A small network was shown many inputs. Here are its activations along a few directions, one row for each input.
In each table, some parts of the input vary, and every possible input appears once, in random order.
Descriptions start from the smaller parts, as in this example, which fits no table here: one of 2 separate values, together with either a single point or one of 9 places along a line or (one of 4 places along a line, together with one of 8 places around a ring).
Shared parts are said once, and a part with two or three values counts as separate values.

Other details of the inputs vary at random and push rows far along two fixed directions, the same in every table; ignore that.

Rows:
row 1: [ -5.0  -9.1  70.5  37.2 -40.3 -39.3 -15.6  30.6   1.5  33.1 -26.5   1.9
  49.2 -31.9 -17.3]
row 2: [-24.8 -26.7  -1.4  48.6  27.6 -10.9 -22.4 -19.1  -8.6  19.6  20.5  -0.5
  21.5  -7.4 -22.6]
row 3: [  8.8   5.3  -2.7 -26.7 -26.1  -0.3  10.1  20.8   4.6  13.7 -21.5  -2.5
 -15.7   4.2  11.7]
row 4: [-13.4 -15.7 -19.8  31.8  24.5 -24.8 -13.0 -47.3   7.7 -54.9  -2.6  10.4
  24.4   8.2   3.1]
row 5: [  2.2   9.4 -24.0 -16.1   4.7  10.9  11.8  -6.9   6.8 -24.8   2.2   0.7
 -13.8   8.5  12.6]
row 6: [  9.2  22.6 -19.0 -23.7  15.0  26.5   3.2   4.3 -15.6 -10.8   6.6   4.4
 -27.9  11.8   5.8]
row 7: [ -0.1   5.2 -43.4 -16.8  39.0  13.5  -8.0 -42.5  -8.1 -56.3  14.7  11.1
 -18.1  33.4   4.1]
row 8: [  8.6  -4.3 -38.5 -25.5   7.7  -0.8  10.7 -49.5  23.5 -50.6   1.2   0.1
 -14.4  19.5  14.4]
row 9: [ 19.2  14.2  13.5 -43.2 -30.8   5.7  15.3  16.4   7.2  10.1  -6.1  -4.8
 -14.5   1.9   0.2]
row 10: [ -4.7  -2.2 -30.4 -14.9  21.4  29.2   5.3  -3.1  -6.1  26.8  33.0  -8.6
 -29.3   8.6  -9.8]
row 11: [  2.9   4.9 -16.4   2.8   8.0  -2.4   4.3 -12.5   0.7 -23.4  -5.3   3.0
  -2.3   0.4   8.8]
row 12: [-19.5  -1.7  60.1  59.9  -5.8  -9.5 -20.0  44.3 -12.8  29.6  -7.4   4.5
  44.7 -30.9  -8.6]
row 13: [ 12.0  27.8   6.3 -44.9 -32.8  30.1  26.0  79.4 -11.5  48.4 -14.5  -7.5
 -35.6   0.9  19.1]
row 14: [  1.5 -23.6   6.1  15.4  11.0 -37.3 -12.6 -65.0  19.8 -58.3   2.4   5.9
  34.4   9.9  -7.0]
row 15: [ 11.1  -0.3 -14.7 -30.9 -11.6   2.4  14.8  -2.2  12.5  -9.7 -10.1  -3.6
 -17.4  14.1  17.0]
row 16: [-19.7 -25.9  -0.5  56.7  32.4 -12.3 -20.4 -30.1  -6.2  14.5  23.8  -2.0
  24.1 -16.6 -23.0]
row 17: [ 32.1  30.0  16.4 -67.1 -46.0  17.9  24.4  51.0  -7.9  43.0 -17.4  -7.9
 -38.1   0.1   3.9]
row 18: [-15.9 -23.0 -18.7  23.0  35.8   3.4 -11.3 -26.4  -3.9   7.5  31.2  -4.6
   3.1   6.7 -14.2]
row 19: [ -8.4 -10.5  60.4  57.3 -36.3 -34.9  -9.1  31.1   7.4  36.6 -32.6  -1.8
  48.1 -46.6  -3.1]
row 20: [  4.1  23.6  -3.7 -22.7   2.6  32.8   6.3  26.6 -11.0   5.8   8.5   1.8
 -22.6   5.0   4.9]
Description of these inputs: one of 4 separate values, together with either a single point or one of 4 places along a line.
The inputs of row 20 and row 7 match in every part but the choice among 4 separate values. If row 8 is changed in the same way as row 20 into row 7, which row does it become? -> row 3
Which other rows does row 15 become when the place on the line of 4 takes its other values? List them by row number. -> row 12, row 13, row 14
Which other rows agree with row 16 in the choice among 4 separate values? List them by row number. -> row 6, row 11, row 17, row 19

Rows:
row 21: [-13.2 -10.6  31.2  64.4  13.9 -30.6 -23.6 -42.7   5.0 -28.2   6.4   7.4
  52.9 -30.7 -23.7]
row 22: [ 21.4  28.5  17.1 -50.3 -16.1  27.7  11.0  52.6 -28.3  41.0  -0.4  -3.8
 -34.5   8.4  -3.2]
row 23: [ 20.1  40.7   2.9 -41.3 -30.3  28.4  19.3  54.5 -12.7  28.8 -16.1  -0.9
 -34.5 -10.3   9.6]
row 24: [ 19.0   1.2 -66.1 -49.8  12.0   5.9  16.7 -59.2  14.2 -40.8   6.3  -3.9
 -40.4  25.8   7.6]
row 25: [  8.8  14.8 -12.3 -23.7   4.2  19.1   0.6  -4.8   2.3 -27.8  -5.2   6.2
 -17.5  14.6  14.9]
row 26: [ -2.2  -7.7  45.5  20.6 -23.7  -8.0   6.8  34.1   8.0  45.3   3.2 -10.4
  23.2 -28.1  -7.8]
row 27: [ -8.6 -26.6  10.3  37.0  -0.6 -30.0   0.0 -24.3  23.3 -14.2  -3.0  -6.3
  35.2 -14.7   2.7]
row 28: [-17.0 -15.8  -9.4  37.6  28.7 -30.2 -24.4 -59.4  10.7 -79.0   3.3  17.2
  41.2  12.2  -4.6]
row 29: [-28.8 -31.8   8.5  83.2  43.1 -28.1 -33.2 -29.3 -14.4  -3.5  11.8   6.5
  45.3 -13.3 -18.2]
row 30: [-16.1 -16.2  49.9  34.2 -23.1 -24.5 -15.3  24.6   1.7  39.8  -0.1  -0.7
  39.7 -21.9 -24.0]
row 31: [-25.4 -20.6  -3.5  59.6  32.3  -4.7  -7.8 -12.3   3.0  -2.3  20.2  -2.5
  27.7 -15.4  -1.7]
row 32: [-11.5 -18.9  46.1  41.9 -27.0 -22.2 -13.4  20.7  11.6  37.8 -21.1  -5.1
  35.3 -29.9  -4.3]
row 33: [ 21.2   3.7 -16.3 -51.2   1.9  11.7   8.9  -3.7 -11.8  14.0  11.3  -4.3
 -35.7  24.5  -5.1]
row 34: [ -4.0  -8.2  48.2  19.0 -24.4  -3.3  -9.1  28.3   3.8  50.4  -3.3  -5.1
  18.1 -23.5 -12.3]
row 35: [ 14.3  22.3   1.1 -40.8 -34.3  20.7  33.4  60.3   2.4  29.5 -19.4  -8.6
 -30.7  -1.4  27.5]
row 36: [  1.2  15.7 -46.1 -20.6  18.1  34.7  11.4   5.7 -14.1  19.3  17.4  -4.4
 -43.5   4.8   1.0]
row 37: [ 16.1  29.0  15.9 -45.0 -21.0  35.6  26.3  56.0  -7.1  33.2   7.1 -10.1
 -29.0  -2.4   7.9]
row 38: [ 20.4   4.3 -57.1 -52.0  19.4  13.6  13.7 -62.9   9.4 -36.0  24.0  -1.9
 -40.9  26.5  -4.2]
row 39: [  6.8  22.3  -1.7 -48.1 -38.3  15.7  19.0  62.3  -6.7  31.9 -22.9  -1.0
 -31.1  10.9  15.0]
row 40: [ -5.8  -2.1  28.2  21.2   5.5   0.6 -15.5 -10.6   2.1  -8.7   5.2   3.7
  20.8  -8.5  -8.6]
row 41: [-29.0  -5.5  20.2  40.3  -1.5   3.8 -13.0  51.8 -16.4  54.3   4.7  -0.7
  17.0 -18.2 -13.2]
row 42: [ -2.2   8.6  32.1  27.3 -35.1 -16.3   2.9  36.7   0.1  31.6 -31.1   0.4
  17.9 -35.9   2.3]
row 43: [-17.8 -19.4  -2.2  33.6  33.9 -25.6 -25.5 -67.8   8.2 -68.1  20.1  12.5
  40.5  12.3 -18.7]
row 44: [ 21.3  10.9   0.4 -51.2 -29.3  10.9  16.8  48.0 -14.3  52.5 -16.6 -10.5
 -37.0   9.0   6.2]
row 45: [ -5.6 -16.2  13.6  37.8   5.0 -36.7 -14.6 -19.5  -2.2 -21.5 -20.6   8.4
  31.7  -3.5   1.8]
row 46: [  1.4  -8.5 -11.8  20.5  33.5 -22.7 -18.5 -54.2  -4.1 -65.9  -0.6  14.0
  20.9  16.1   0.2]
row 47: [ -7.0   0.3  40.5  25.6 -31.5  -8.8  -4.6  41.0   4.2  30.6 -31.2   1.1
  19.0 -23.4  10.0]
row 48: [  8.2  -7.0 -63.2 -57.0  12.2   3.5  10.4 -47.2  13.4 -44.6   9.1  -0.7
 -34.4  45.7   7.5]
row 49: [ 16.5  14.4 -50.9 -44.8  24.6  20.8  20.0 -36.2  10.9 -69.3  12.2   3.0
 -30.6  32.7  24.7]
row 50: [ -2.7  -1.3 -71.3 -28.0  48.3  38.8   1.2 -42.6  -2.2 -30.1  29.2   0.4
 -46.8  37.5  10.6]
The inputs of row 49 and row 25 match in every part but one. If row 27 is changed in the same way as row 49 into row 25, which row does it become? -> row 32
What do these inputs look like to the network? -> one of 5 separate values, together with either a single point or one of 5 places around a ring
Which other rows does row 40 become when the choice among 5 separate values takes its other values? List them by row number. -> row 21, row 22, row 37, row 43
Which other rows does row 26 become when the choice among 5 separate values takes its other values? List them by row number. -> row 30, row 33, row 34, row 38

Rows:
row 51: [ -6.3 -24.3  29.2   7.3 -28.6 -33.9  -0.6  -0.3  15.2  18.4  -7.7  -4.9
  28.1  -4.7 -11.3]
row 52: [  2.6 -25.3  35.8  21.6 -19.6 -22.4   7.7 -18.7  31.5   2.8   7.8 -12.9
  36.2 -20.9  -5.0]
row 53: [ -0.2  19.1  64.8   4.2 -24.6   4.2 -12.6  68.2 -30.9  58.6  -1.1   4.3
  12.7 -20.6 -25.6]
row 54: [ -6.2  -3.9  -7.4  14.5  -5.5  -4.0   1.8  13.0 -15.1  47.8  -3.5  -4.6
  -8.6 -18.7 -12.0]
row 55: [-15.8  -8.7  16.2  69.8   7.7 -41.3 -23.2 -51.4  19.0 -66.5 -22.0  16.8
  58.0 -27.8  -1.4]
row 56: [-15.3 -45.2  20.6  51.4  -3.0 -48.5 -22.0 -65.4  38.4 -37.1   4.9   0.7
  63.9 -11.6 -19.9]
row 57: [  7.0  29.5 -15.8 -52.3  -9.4  64.4  40.4  72.1  -1.1  35.4  14.7 -13.7
 -51.6   9.3  31.5]
row 58: [  2.8   6.9  33.3  30.6 -24.3  13.3  14.6  51.7  -5.7  86.0  -0.5 -16.4
  -0.8 -54.1  -7.0]
row 59: [ -7.0 -15.5   3.3  53.7  17.4 -50.1 -26.4 -48.8   0.8 -63.4 -33.4  18.6
  42.6   0.2   7.3]
row 60: [-15.2   1.2 -61.0 -26.8  32.7  32.6   9.2 -27.7  12.7 -50.1  23.6   3.6
 -29.4  37.3  20.3]
row 61: [ -9.6 -10.9  49.6  41.8  12.1 -27.1 -38.5  -1.6 -26.2   4.9   0.6  12.4
  40.2  -3.1 -25.7]
row 62: [  3.5  16.2 -25.8 -57.8  -7.7  42.8  16.5  81.8 -21.6  41.8  -8.5  -4.3
 -55.6  35.5  26.7]
row 63: [  4.8   1.8 -72.8 -26.5  26.6  19.4   8.8 -58.5   5.4 -18.6  21.8  -1.6
 -44.6  17.1  -1.2]
row 64: [ -3.6  14.5 -46.8 -49.3  10.1  38.3  18.2  34.1  -6.9  -1.0   8.9  -3.2
 -42.3  36.4  22.6]
row 65: [  3.9  16.1  38.9  37.0 -17.7 -11.6   6.4  15.0  10.5  -9.0 -22.8  -0.3
  27.4 -43.2  15.3]
row 66: [ 16.4  21.0 -56.9 -44.0  14.8   1.8  12.9 -43.7   2.0 -73.3 -13.8  11.4
 -33.3  31.8  21.8]
row 67: [ 17.9  15.2 -17.2 -31.5  39.3  26.9   3.6 -54.4  -2.0 -53.0  40.3   0.3
 -16.0  20.2  -7.3]
row 68: [ 10.2 -16.5 -68.5 -15.8  36.7  -2.0  -5.3 -52.6 -10.7 -16.2   4.9   0.7
 -35.0  29.6  -2.3]
row 69: [  7.5  24.4  27.0 -19.5  -7.8  23.7  -9.9  26.7 -15.3  19.0  14.2   3.0
  -6.5  -4.1 -21.1]
row 70: [  2.5 -15.7  53.5  -8.3 -49.4 -26.5  -1.7  60.3   0.0  73.5 -28.7  -9.9
  14.4  -8.5  -5.8]
What do these inputs look like to the network? -> one of 4 places along a line, together with one of 5 separate values
The inputs of row 56 and row 63 match in every part but the choice among 5 separate values. If row 70 is changed in the same way as row 56 into row 63, which row does it become? -> row 68
A walk changes only the place on the line of 4. It starts at row 65 and steps to row 55. List the rest of the walk in order. -> row 66, row 59
Which other rows does row 57 become when the choice among 5 separate values takes its other values? List them by row number. -> row 52, row 58, row 65, row 67
